Each row below holds a small network's activations on one input, seen along a few directions.
In each table, some parts of the input vary, and every possible input appears once, in random order.
Descriptions start from the smaller parts, as in this example, which fits no table here: one of 4 places along a line, together with either a single point or one of 11 places around a ring or (one of 3 separate values, together with one of 5 places around a ring).
Shared parts are said once, and a part with two or three values counts as separate values.

Other details of the inputs shift rows strongly along two fixed directions, in all tables alike. That doesn't count.

Table:
x1: 3 17 25 -17 19 -14 3 -12 0 -4 -19 20 3 -1 5
x2: -31 -52 -27 33 -43 -1 -8 -23 13 40 6 -18 31 15 14
x3: 5 17 25 -18 17 -14 3 -12 1 -5 -18 20 4 -1 6
x4: 2 14 25 -19 14 -21 7 -4 -3 -3 -20 21 7 -7 3
x5: 4 16 22 -24 17 -17 3 -5 2 -2 -19 18 9 -4 5
x6: -32 -54 -29 33 -46 -1 -9 -25 15 41 8 -19 34 16 16
x7: 21 6 -26 22 12 24 6 52 -11 -28 23 -39 -25 -13 -28
x8: 3 18 22 -23 22 -14 2 -10 3 -2 -20 16 5 -1 6
x9: 2 15 21 -24 18 -17 3 -4 1 -1 -20 17 8 -4 4
x10: -26 -40 -27 26 -30 6 -11 -23 17 36 5 -22 25 18 14
x11: 5 19 22 -24 20 -14 2 -10 4 -3 -19 17 5 -1 7
x12: 5 15 27 -16 12 -19 7 -9 -4 -6 -18 23 6 -5 4
x13: 21 2 -22 32 5 23 9 47 -16 -29 25 -36 -27 -13 -28
x14: -26 -29 -23 0 -54 22 -27 -37 7 31 29 7 -1 26 18
x15: -1 25 11 -42 -5 5 -8 -23 -1 -3 7 47 -25 0 11
x16: 19 0 -24 34 5 24 9 47 -15 -28 26 -37 -26 -12 -28
x17: 26 11 -21 27 16 29 8 50 -14 -35 25 -37 -33 -12 -29
Each input here is: either one of 2 separate values or (one of 3 separate values, together with one of 5 places around a ring).
Change only the choice among 3 separate values in x5. List by row number the other rows that result.
Answer: x7, x9

Table:
x18: -26 -17 5 -8 -4 -15 -6 -48 20 31 -18 18 21 13 28
x19: 17 24 19 -24 32 -5 0 6 1 -18 -6 11 -1 -5 -3
x20: 22 31 21 -19 27 0 3 2 4 -15 -12 9 -7 2 0
x21: -28 -27 7 -4 -25 -28 2 -33 14 35 -21 28 32 2 20
x22: 18 22 1 -25 -8 21 -6 6 -10 -24 25 18 -31 -1 -3
x23: -29 -20 2 -9 -4 -16 -9 -44 21 35 -17 22 30 11 23
x24: 23 17 15 5 10 1 10 12 -7 -20 -2 2 -8 -4 -7
x25: 3 -4 -7 13 -7 3 5 18 -15 -4 6 -19 -4 -6 -14
x26: 18 29 13 -30 25 -8 6 7 -1 -13 -10 6 -3 -7 -1
x27: 9 14 8 6 16 -2 12 9 -9 -21 -1 5 -18 -14 -4
x28: 0 -37 -46 47 -35 21 2 19 -2 5 34 -50 4 1 -11
x29: 18 14 14 2 14 -4 9 10 -9 -25 3 0 -9 -6 -3
x30: 16 24 16 -31 21 -10 4 18 2 -15 -11 11 0 -9 0
x31: -11 -31 -53 38 -25 29 -10 21 1 14 29 -59 -2 7 -12
x32: 8 25 22 -23 33 -5 -5 8 -6 -15 -12 9 -5 -4 -8
x33: -25 -14 11 -6 -13 -10 -15 -45 17 38 -24 10 28 25 21
x34: -6 -29 -54 50 -20 37 -4 13 12 12 28 -47 -10 9 -9
x35: -1 -34 -45 43 -17 32 -8 13 9 4 36 -54 -4 11 -3
x36: 12 15 2 -2 12 -6 17 14 -11 -15 -4 5 -13 -20 -11
x37: 17 12 12 0 15 -5 6 15 -9 -24 3 4 -3 -8 -10
x38: -28 -18 13 -9 -8 -14 -15 -45 14 33 -19 8 27 21 26
x39: -29 -28 15 -6 -29 -28 -6 -29 6 35 -22 19 36 11 17
x40: 9 23 31 -10 21 -12 7 6 -16 -21 -13 12 -10 -5 -4
x41: -1 -42 -43 45 -37 17 1 29 2 3 33 -44 5 1 -13
x42: 10 29 7 -27 28 -8 10 6 -1 -10 -14 13 -10 -13 -3
x43: 6 -3 -2 25 -6 12 2 14 -11 -5 4 -17 -8 4 -12
x44: -31 -26 16 1 -20 -23 -11 -40 4 32 -18 19 37 15 18
x45: 10 21 3 -23 -6 18 -13 9 -20 -16 21 18 -37 1 -9
x46: -1 5 -24 0 -21 28 -5 6 -5 -8 36 9 -36 -3 -7
x47: 8 15 -3 -15 19 0 7 26 1 -12 -5 4 -11 -14 -7
x48: 9 13 6 4 18 -4 10 14 -8 -20 -1 10 -11 -16 -11
x49: 7 16 6 -18 16 -1 -2 29 -5 -11 -6 -4 -7 -8 -10
x50: -23 -18 10 8 -21 -17 1 -47 14 34 -23 25 26 10 23
What do these inputs look like to the network?
Answer: one of 3 separate values, together with either a single point or (one of 2 separate values, together with one of 5 places along a line)
Changing only the choice among 3 separate values turns x40 into x27. The same change can be made to x32. Which row results?
Answer: x23
List by row number the other rows that have the choice among 3 separate values in common with x35.
Answer: x19, x20, x22, x24, x26, x28, x29, x30, x37, x41
Change only the choice among 3 separate values in x50. List by row number the other rows that result.
Answer: x24, x43
